These are the activations of a small neural network, seen along a few directions. Each row is one input.
Each table varies a few parts of the input and shows all the possible inputs, shuffled.
A made-up example of a description, with smaller parts first: one of 4 places along a line, together with either a single point or one of 9 places along a line or (one of 3 separate values, together with one of 8 places around a ring).
Shared parts are said once, and a part with two or three values counts as separate values.

Other details of the inputs vary at random and push rows far along two fixed directions, the same in every table; ignore that.

A family of inputs:
x1: [ 46  25  35  -4 -16  28 -23 -47 -97  41   5  72  28 -24]
x2: [ 42  58  53  -3  -8  13 -30 -54 -75  50  13  52  24 -45]
x3: [-10 -50  34 -14  -4   8  50 -54  27 -38   0  33 -28  32]
x4: [ -6 -61  55 -37  -5   7  51 -37   8 -43   5   5 -23  25]
x5: [-40  37 -44  13  36 -29 -23  57  49 -54  -9 -56 -20  40]
x6: [-17 -45  62 -42  16 -24  35 -45  34 -21   0 -18   0   3]
x7: [-48 -66 -56  74   4   3   4  93  29   0  48 -54 -22  37]
x8: [ 64  35  28 -17 -20  18 -25 -41 -72  53   2  60  15 -62]
x9: [-26  27 -34  18  25 -27 -31  72  58 -49  20 -57   5  35]
x10: [  9  29 -70  29 -10  12   6  78  68 -37  18 -57  -8  19]
x11: [ 27  68  43  -7   4  10 -21 -69 -84  45 -16  53  -1 -40]
x12: [-14 -79  44 -44   7 -11  44 -37  14 -31  -8   1   4  23]
x13: [  3 -57  18 -34   3 -20  39 -51  56 -13 -16  17 -15  -5]
x14: [ 50  45  19 -22  -9  15 -16 -56 -80  48 -27  60 -10 -56]
x15: [ 16 -41  12 -21  35 -19  42 -61  16 -44  -5  21  -5  37]
x16: [ 36 -32   6 -34  29 -27  39 -56  40 -31  -7   9 -18   0]
x17: [-47  26 -37  79 -14  11 -65  86 -63  99  25 -28   7 -37]
x18: [  7 -68  39 -56   3 -20  40 -33  38 -18 -11 -11  -9 -13]
x19: [ 38  47  19  10  -7   7 -10 -62 -56  81  -4  35  72 -44]
x20: [-28 -55 -62  58   0  -5   1  97  53  13  46 -66 -36   1]
x21: [-12 -16  53 -13   4  -6  42 -63  47 -28   8  14 -31  12]
x22: [-57  76  -1   3 -30  19 -77  81 -71  36 -31 -27  -4 -27]
x23: [ -7 111 -46  50 -24  28 -60  66 -46  48  -3 -20  34 -17]
x24: [-43   6 -47   6 -15   1 -11  77  64 -45 -15 -37 -53  20]
x25: [ 15 -51  50 -50  -9  -2  47 -32  33 -29   2  -6 -34 -12]
x26: [-30  22 -54  20  17   4  -9  67  24 -76  -4 -34 -45  62]
x27: [-70  70 -32  19 -17   0 -84  63 -47  52 -49  -3  16 -20]
x28: [-19 -67  23 -20   8 -12  43 -54  32 -27 -13  28  -2  31]
x29: [ 31 -52  22 -16  23 -16  33 -46  25 -39  24  20  21  32]
x30: [  1  61 -59  10 -15   1 -89  85 -51  41 -22  -5  28 -36]
x31: [ 60  23  -6  -4 -19  13  -7 -49 -53  82 -15  42  63 -60]
x32: [ -9  19 -65  44  -5  21   8  74  45 -50  20 -46   5  58]
x33: [ 36 -44  -1   5  12  -2  58 -52  38 -19  20   7  43  33]
Description of these inputs: one of 3 separate values, together with either a single point or (one of 2 separate values, together with one of 5 places along a line).
The inputs of x5 and x16 match in every part but the choice among 3 separate values. If x6 is changed in the same way as x5 into x16, which row does it become? -> x18
Change only the choice among 2 separate values in x29. List by row number the other rows that result. -> x1
Change only the choice among 3 separate values in x4. List by row number the other rows that result. -> x22, x25

A family of inputs:
x34: [  6 -68  54  -5  13 -10  56 -64  21   0  35  18  -4  13]
x35: [ 24  25  22 -39 -23  22 -30 -38 -86  49 -41  57  31 -41]
x36: [ 27 -12  18 -38  14 -10  28 -29  33 -50   0   3   5  15]
x37: [ 22   2  10  11 -16  17   5 -21 -38  32  18  34  -8 -24]
x38: [  8  42  29 -16  -6   1 -17 -50 -58  26 -28  39  26 -10]
x39: [-20  15 -67  36 -18  14 -26  93   5  -9  -1 -26 -18  11]
x40: [  5  14 -35   5 -17   5 -35  44 -11  33 -11 -14   6 -24]
x41: [  3 -12  23   8 -17  13 -16 -24 -80  79 -15  48  33 -33]
x42: [ -8  32 -65  22   0 -11 -40  96  34 -11   4 -57  -1   2]
x43: [-16  24 -24  20 -21  16 -57  27 -80  84 -26  26  48 -28]
x44: [-54  28 -35  33  -1  -2 -39  87  26  -7   9 -62 -11   3]
x45: [ 41 -58  16  -3  12   6  52 -74   8   1  20  30  16  11]
x46: [-21  12 -85  33  -9   7 -21  97  45 -30   6 -44 -13  28]
x47: [-45  -3 -66  23  15 -25 -11 104  89 -52  15 -91  -4  31]
x48: [-19  28 -75  43   8  -5   2  96  89 -67  27 -71 -25  51]
x49: [  9 -19  23   9  17 -12  34 -37  31  -1  23  -1  20  19]
x50: [ 42 -67  41 -22   1  -9  57 -56  37  -5  19   9 -19 -13]
x51: [ 11   1  18 -12 -22  10 -24 -39 -71  90 -21  37  43 -64]
x52: [-63  29 -35  18   8  -8 -32  79  40 -70  -8 -52 -29  56]
x53: [ -9 -52  21 -34  16 -18  49 -23  65 -60 -12  -8 -45  22]
x54: [ 10  59 -29  38  -7  21 -38  17 -66  49  -3  12  32 -11]
x55: [-56  53 -35  11   6  -3 -47  81  24 -37 -22 -42 -38  17]
x56: [ -8  22  36 -28  -9   5 -20 -34 -62  39 -30  42 -18 -38]
x57: [ 22  44  21 -31  -4   0 -33 -49 -74  55 -44  55  26 -54]
x58: [ 35 -31  -7  12  23  -5  39 -34  27 -23  29   2  17  22]
x59: [-44  39 -59   8   5 -14 -47  83  13 -44 -26 -39   5  38]
x60: [ 15 -69  49 -20  -1  -9  51 -63  15  15  10  12   1 -23]
x61: [ 44 -24  39   5   6   6  50 -73  25 -12  39  29 -12  -3]
x62: [-10 -55  27 -27   7 -14  42 -35  33 -54 -10   6 -20  36]
x63: [-12  85  -7  -8 -10   6 -57  12 -63  45 -47  19   9 -35]
x64: [-41 -23 -78  46   9   3   1 109  58 -62  15 -67 -29  63]
x65: [ 34 -24  49 -42  21 -12  67 -69  65 -69  15   0 -11  30]
x66: [ 22 -78  32   4  25  -4  81 -62  52 -47  52   1 -26  39]
x67: [-76   1 -45  11   7 -15 -17  99  57 -85  -3 -66 -47  70]
x68: [ 21 -70  46 -48  12  -7  72 -52  60 -74   6   4 -29  30]
x69: [-29  33   2  12 -26  13 -54  29 -83  83 -12   7  13 -55]
x70: [ 42 -34  54 -11  11  -8  46 -67  42 -10  36   5 -19 -12]
x71: [ 35 -43  41  12  23   4  59 -79  24 -23  43  19  -5  20]
x72: [ -2  36  -7  11 -25  13 -50  38 -64  64  -5   4  -6 -46]
x73: [ 11  31  40 -22  -6  15 -13 -29 -39   1 -10  28   0 -15]
x74: [ 13  53 -19  14 -11   3 -35  33 -17  36  -2 -17   8 -26]
x75: [  9 -65  33 -40  15 -19  57 -75  51 -54  -4  15  -5  37]
x76: [-21  48   2  35 -14  18 -60  22 -82  75  -8  22  32 -28]
x77: [-23  31  -1 -15 -14  14 -32  41 -38  -7 -17  -1 -17  -1]
x78: [ 45  12 -11   8  -4   5   4 -24 -17  22  12  29  23 -23]
x79: [ 27 -66  30  -7  30 -25  64 -63  61 -25  34   5  22  25]
x80: [-15  45 -11  16 -10   0 -34  26 -26  47  -7 -18  25 -31]
x81: [ 10  26  19 -35 -15   9 -32 -47 -76  62 -53  58  16 -52]
The inputs of x72 and x70 match in every part but one. If x69 is changed in the same way as x72 into x70, which row does it become? -> x44
The inputs of x56 and x63 match in every part but one. If x37 is changed in the same way as x56 into x63, which row does it become? -> x48
Describe the family of inputs behind these rows. -> one of 6 places around a ring, together with either one of 3 separate values or one of 5 places around a ring
List by row number the other rows that have the place on the ring of 6 in common with x75. -> x35, x40, x43, x45, x46, x51, x81
Change only the place on the ring of 5 in x54. List by row number the other rows that result. -> x48, x49, x74, x80
Change only the choice among 3 separate values in x56. List by row number the other rows that result. -> x67, x77

A family of inputs:
x82: [-14  71  -5  -7 -27  20 -45   4 -80  51 -55  35   2 -34]
x83: [-45   5 -53  -5  12 -12 -30  81  38 -69 -15 -45 -40  35]
x84: [ 27 -34  50 -26 -14  -3  18 -58 -41  60  -4  49  26 -51]
x85: [ 21 -18   9 -12   7 -19  28 -33  31  11   1  12   8 -19]
x86: [-56  27  -4  -6  -9   2 -52  58 -36   7 -35 -11   6  12]
x87: [ 41  17  31   4   6  14  10 -40  -4  14  23  21   7 -23]
x88: [ -3  14 -70  28   2   6 -15  84  57 -45  12 -56   5  44]
x89: [-35   7 -71  47  21  -6  -1  79  44 -35  11 -54  -7  48]
x90: [ 20 -33 -16  17  31  -7  62  -7  74 -70  48 -30   2  55]
x91: [ 28 -13  52  -5  -3  16   8 -77 -40  52  11  49   7 -52]
x92: [-28  30 -17 -13 -12   8 -61  59 -71  21 -39   8 -11 -13]
x93: [ 24 -17  29 -14  12 -18  34 -52  24   9  11  -9  -6 -15]
x94: [  9 -40  21  11   3   9  28 -32 -37  27  14  24  19  -3]
x95: [ 19 -17  11  17   6 -12  27 -39  18   5  24  16  -8  12]
x96: [ 22 -27  -5  17  17 -15  50  -7  85 -67  56 -24 -17  54]
x97: [-19  80 -12   0  -9   8 -65  37 -52   7 -35   4  30  -1]
x98: [  1  10 -14  15 -32  27 -49  27 -85  79 -27  24  33 -33]
x99: [-11 -26  39 -33 -13   8  31 -29  -2 -13 -14  17 -24   5]
x100: [-23  14 -36   6 -14  -4 -34  49  -6  24  -9 -10  13 -26]
x101: [  2 -35   6  12  31 -14  49  -7 100 -53  32 -35 -38  28]
x102: [ -7 -14  27 -30 -10   6  26 -47   5 -20 -14  21 -20  -1]
x103: [-28  21 -13  10 -20   3 -43  61 -42  43 -10 -32   1 -26]
x104: [ 38  -5  10 -15   4 -10  27 -27  32  -8  18   8  20 -12]
x105: [ 15 -54 -18   6  21 -13  51  -9  95 -50  17 -32 -12  45]
x106: [-32   9 -27  38 -20   6 -37  68 -31  25   9 -11  -6   8]
x107: [-34  21 -54   0  20 -19 -25  79  45 -64 -23 -45 -41  40]
x108: [-24  34 -36  38 -23  11 -56  46 -53  44   3   7   7 -13]
x109: [ 25 -52   9  -5  -1   5  29 -48  19   3  10  13  12   0]
x110: [-14  72 -26   0 -22  19 -36  47 -27 -13 -29  -5  -3   2]
x111: [  9 -36  25 -16   6 -14  31 -40  31  -7  21 -19 -10 -12]
x112: [ 27 -26  28   4   2  13  23 -81 -60  49  11  54  33 -28]
x113: [  6 -38  41   2   4   7  24 -22  10  10  20   6 -15 -13]
x114: [-17 -26  37 -31  13 -13  18 -48  24 -35  -8   9   0  18]
x115: [ 15  13  60 -33   6  -7   1 -91 -45  32 -32  56  24 -20]
x116: [ 37   7  21 -32  15  -7  12 -38  -1 -40  -5  21  -7   6]
x117: [  3  59 -27  11  -9   4 -39  50 -18  17   3 -36  12 -17]
The inputs of x110 and x99 match in every part but one. If x88 is changed in the same way as x110 into x99, which row does it become? -> x98
Describe the family of inputs behind these rows. -> one of 4 places along a line, together with either one of 3 separate values or one of 6 places around a ring
Change only the choice among 3 separate values in x110. List by row number the other rows that result. -> x97, x116
List by row number the other rows that have the place on the line of 4 in common with x111. -> x83, x91, x100, x102, x108, x109, x112, x114

A family of inputs:
x118: [ -6 -17 -19  27  22  -5  24  29  62 -41  44 -44 -14  35]
x119: [-33  38 -49  26 -15   4 -38  84  12  15  -7 -40  -5  -8]
x120: [ 13 -22  45 -20  18  -8  48 -74  22 -39   7  21 -14  27]
x121: [ 40   0   7  -9  -3   9   0 -54 -51  43  -8  50  27 -25]
x122: [-25  41 -11  -9 -16   1 -52  45 -26  17 -25  -4  -5 -22]
x123: [ -63 -100   -5   11    2  -12   33   43   52  -37   15  -39  -40   48]
x124: [-22  23 -43  10  -4   2 -35  75   3 -22 -19 -38   4  18]
x125: [  3 -28  23 -11  16  -8  41 -24  56 -65  22  -5 -25  38]
x126: [-31  47 -40  18  -9  13 -39  82 -14 -13  -7 -35 -13  14]
x127: [ 14  32  -2   1 -14  12 -38  -2 -59  62 -22  27  10 -51]
x128: [ 32 -41  14   0  17 -10  40 -46  29  -3  27   3  20   3]
x129: [ 31  -9  39 -27  -3  -1   9 -67 -33  15 -14  51  24 -14]
x130: [-19  39 -15 -11 -18   6 -42  48 -30  25 -23 -17  -5 -30]
x131: [ 41 -20  25  -7  -5   6  28 -70 -15  29   9  41  32 -18]
x132: [-13   3 -29  33   4   5   6  42  48 -35  26 -33 -14  32]
x133: [ 11  21  18 -20  -1   7 -18 -46 -62  32 -34  47  29 -17]
x134: [-16  -8  16 -22  10 -19  17 -12  39 -36 -13 -15 -22  11]
x135: [ 38 -35  26  -2  16  -3  54 -65  26 -26  30  22 -13  14]
x136: [  6  37   0  13 -18   0 -38  11 -60  78  -6  10  23 -55]
Describe the family of inputs behind these rows. -> either a single point or (one of 3 separate values, together with one of 6 places along a line)
Change only the choice among 3 separate values in x125. List by row number the other rows that result. -> x122, x129
